Each row below holds a small network's activations on one input, seen along a few directions.
Each table varies a few parts of the input and shows all the possible inputs, shuffled.
Descriptions start from the smaller parts, as in this example, which fits no table here: one of 6 places along a line, together with either a single point or one of 11 places around a ring or (one of 2 separate values, together with one of 8 places around a ring).
Shared parts are said once, and a part with two or three values counts as separate values.

Other details of the inputs vary at random and push rows far along two fixed directions, the same in every table; ignore that.

A family of inputs:
r1: [-12 -22  -7 -39 -20  12   7  42   5  12  12   7]
r2: [-24 -46   4  43  22  31  28  16 -15  44 -34  20]
r3: [ 16  13  11  46  33  38  16  17  -8  38 -47  27]
r4: [ 11   8  28  94  27  -4  18 -35  13 -27 -34  12]
r5: [  4 -10 -16 -55  -6   3 -15  10  -6  12 -15  -5]
r6: [ -1 -15   0  -7 -14 -38 -12 -39  13 -49  -6 -20]
r7: [  7   8   4  47  26  48  32   6 -18  31 -52  24]
r8: [-18 -27   9   9 -28 -31  10  -8  24 -51  21  -9]
r9: [-13  22 -10  12  -3 -32 -11 -26  18 -50  34 -13]
r10: [-22   4 -17  46  47  31   8   0 -22  50 -23  16]
r11: [-13 -19   0 -38 -19   9   3  39  -3  18  18  -1]
r12: [ 11  -6  -3 -53  -8   1 -18   2 -11  24  -6 -17]
r13: [  0  31 -13 -39   5  14 -17  19  -7  27  34  -8]
r14: [ -8   6  17  92  54 -31 -19 -36   6   0   6  -4]
r15: [ -8  26 -29 -39   4  14 -15  27  -2  14  24   3]
r16: [  2  -8  -8 -54  -5   0 -19   7 -13  18  -8 -12]
r17: [ 26  10 -18 -39 -44   5   4   5 -26  28  22  36]
r18: [ -1 -21  26   9 -20 -39  -2 -11  25 -37  37 -19]
r19: [ 21  30  19   9 -17 -24   0 -15  21 -59  19 -13]
r20: [ -2 -20  -4  -6 -14 -37  -6 -43   8 -52  -7 -23]
r21: [ 27  36   5 -39 -19  30   6  25  -2   8   6  -2]
Description of these inputs: either a single point or (one of 4 separate values, together with one of 5 places along a line).
Question: Which other rows does r14 become when the choice among 4 separate values takes its other values? List them by row number.
Answer: r11, r16, r19

A family of inputs:
r22: [ 12  53   3 -22 -43 -36   0  -8  38 -98  69 -20]
r23: [ 21 -21  26  73  45 -13  -7 -25  -2  30 -34   9]
r24: [  6   9  -5 -62  -2  37  -8  29 -24  52 -13  -6]
r25: [  6 -26  30  43  -6 -35  10 -40  30 -45  -3 -10]
r26: [  0 -16  18  78  63 -15  -5 -18   2  32 -13  10]
r27: [  7 -11  -1 -13   5  41   1  32 -30  81 -33  34]
r28: [-14  -8  23  79  61  -7 -14 -24  -3  32 -17  -9]
r29: [ -6   4   2  35  35  -8 -16 -35  -7   7 -17 -13]
r30: [-14   4  -8 -63 -45 -31  -9  14  30 -83  45 -32]
r31: [  6 -14  -8 -50 -24  43  16  44 -34  58 -12  16]
r32: [ -6  17 -42 -95 -37  31  -8  37 -24  31  10  17]
r33: [-12 -12   7   9 -26 -41  -3 -23  41 -70  41 -25]
r34: [-12 -14   6  43  10 -38  -1 -34  19 -61 -16 -15]
r35: [  2 -27  24  38  15  -4   6  -5   6 -10 -37  -2]
r36: [-12 -20  22  85  44 -14  -5 -18  -1  32 -12  24]
r37: [ 23  40  -6 -43 -12  64  20  49 -21  45 -16  23]
r38: [ -9  -7   4 -15 -32 -35   2  -7  13 -50  53 -14]
r39: [ 15  62 -19 -53 -52 -19   5  -9  22 -87  47 -14]
r40: [-11 -19  -4  42  13  -2  10 -24   7  -1 -24   2]
r41: [ -8   5 -40 -94 -39  37  12  39 -32  26  14   7]
r42: [  6   2 -31 -15  29  43  -7  26 -31  78 -33  18]
Question: Changing only one part turns r22 into r37. The same change can be made to r33. Which row results?
Answer: r25
Question: Describe the family of inputs behind these rows.
Answer: one of 3 separate values, together with either a single point or one of 6 places along a line
Question: List by row number the other rows that have the choice among 3 separate values in common with r34.
Answer: r29, r32, r39, r40, r41, r42
Question: Which other rows does r24 become when the choice among 3 separate values takes its other values? List them by row number.
Answer: r28, r29
